Questions about the table below. Counting starts at 0.
1) Give the entry in the bottom-right corner.
2) Give the entry in row 1 and column 0.
3) Give the minimum.
4) Give the entry at row 2, column 0.
5) Give the median entry.
6) Give the entry just right of 117.
7) Give the entry in row 0 and column 1.
8) Give the entry just right of the smallest entry.
[[80, 88, 61, 84, 129, 92, 84, 153, 99, 116, 84],
[129, 107, 118, 100, 60, 77, 106, 64, 74, 136, 95],
[125, 77, 57, 74, 81, 104, 62, 66, 117, 89, 98],
[139, 92, 109, 125, 132, 87, 99, 93, 153, 103, 77],
[94, 114, 143, 96, 72, 52, 107, 91, 62, 76, 85]]
1) 85
2) 129
3) 52
4) 125
5) 93
6) 89
7) 88
8) 107

Read these off the row that follows.
1) Read off the entry just left of the largest entry.
2) Read off the 3rd entry from the right.
3) Read off the 1st entry from the right.
4) Read off the entry just left of 106.
[132, 113, 116, 106, 105, 88, 151, 100, 110]
1) 88
2) 151
3) 110
4) 116

Read these off the row that follows.
1) The fourth entry?
2) The 1st entry from the right?
3) The entry just left of 135?
4) The 2nd entry from the right?
[93, 114, 112, 59, 157, 135, 130, 55, 100]
1) 59
2) 100
3) 157
4) 55

A =
[[110, 65, 69, 101, 122, 139],
[77, 105, 112, 88, 83, 137],
[122, 116, 117, 89, 84, 100],
[115, 89, 102, 124, 70, 90],
[118, 104, 115, 100, 83, 69],
[87, 150, 93, 119, 96, 83],
[108, 108, 82, 133, 126, 97],
[113, 96, 147, 82, 86, 74],
[112, 120, 114, 129, 105, 110],
[98, 118, 116, 91, 40, 91]]
Indices start at 0.
The entry directly below 86 is 105
Report the top-right entry.
Answer: 139
The entry in row 0 and column 1: 65
Report the entry just right of 77.
Answer: 105
Report the entry in row 2 and column 0.
Answer: 122
Report the bottom entry of the column that holds the largest entry.
Answer: 118
The entry in row 2 and column 1 is 116
The entry just left of 88: 112
The entry just right of 88 -> 83
The largest entry is 150
The entry in the bottom-right corner: 91
The entry directly below 97 is 74
The entry directly below the largest entry -> 108
Report the entry in the top-left corner.
Answer: 110
Report the entry just right of 124.
Answer: 70
Report the entry just left of 74.
Answer: 86
Report the entry at row 0, column 2.
Answer: 69
Report the entry in row 1 and column 0.
Answer: 77
The entry directly below 113: 112
The entry directly above 147: 82
Report the bottom-left entry.
Answer: 98
The entry just right of 93 -> 119
The entry directly above 114 -> 147
Report the entry at row 2, column 2.
Answer: 117
Report the entry directly above the largest entry.
Answer: 104

Read these off the array that follows. Counting starts at 0.
1) Report the entry in row 0 and column 2.
2) Report the entry in row 0 and column 0.
3) Report the entry directly below 79.
4) Report the entry in the bottom-right corner.
5) Report the entry in row 1 and column 0.
6) Report the entry at row 2, column 1.
7) Report the entry in the bottom-left corner.
8) Report the entry just right of 142.
[[129, 132, 114, 113, 122, 152, 102, 50, 124, 136, 74],
[126, 117, 47, 75, 67, 116, 112, 114, 77, 149, 47],
[96, 149, 59, 128, 76, 141, 154, 48, 149, 152, 47],
[66, 108, 157, 79, 96, 135, 94, 64, 110, 82, 97],
[66, 78, 78, 45, 158, 66, 53, 155, 142, 114, 158],
[81, 139, 104, 65, 135, 145, 103, 82, 121, 107, 139],
[89, 133, 73, 132, 156, 47, 82, 150, 124, 157, 143],
[152, 135, 61, 54, 116, 137, 73, 156, 155, 84, 154]]
1) 114
2) 129
3) 45
4) 154
5) 126
6) 149
7) 152
8) 114

m = (102, 111, 111, 89, 121, 87, 110, 105, 101, 83, 105, 72, 96, 152, 100, 99)
Read off the entry just right of the largest entry.
100
The entry just right of 100 -> 99

data =
[[91, 96, 87, 108, 90, 101, 97],
[94, 118, 97, 87, 107, 111, 111],
[117, 93, 128, 111, 104, 86, 127],
[112, 94, 112, 105, 104, 95, 108],
[103, 101, 102, 101, 95, 98, 103],
[89, 94, 90, 95, 122, 90, 101],
[123, 98, 108, 87, 88, 92, 121],
[74, 109, 100, 98, 138, 111, 106],
[121, 101, 130, 103, 93, 88, 131],
[60, 110, 96, 92, 154, 100, 105],
[133, 115, 88, 88, 100, 113, 71],
[80, 79, 63, 120, 67, 89, 85]]
Counting starts at 0.
The entry at row 0, column 1 is 96
The entry at row 1, column 0 is 94
Give the bottom entry of the column that holds the largest entry.
67
The entry in the bottom-right corner: 85
Give the top-right entry.
97
The entry in the bottom-left corner is 80
Give the entry directly below the largest entry.
100
The entry just right of the smallest entry is 110
Give the entry just right of 63.
120
Give the entry directly above the largest entry.
93
Give the entry in row 0 and column 2.
87
Give the entry directly above 127.
111
Give the entry at row 0, column 0.
91
The entry directly above 113 -> 100
The entry directly below the smallest entry -> 133
The entry at row 2, column 1 is 93
Give the entry just left of the largest entry.
92
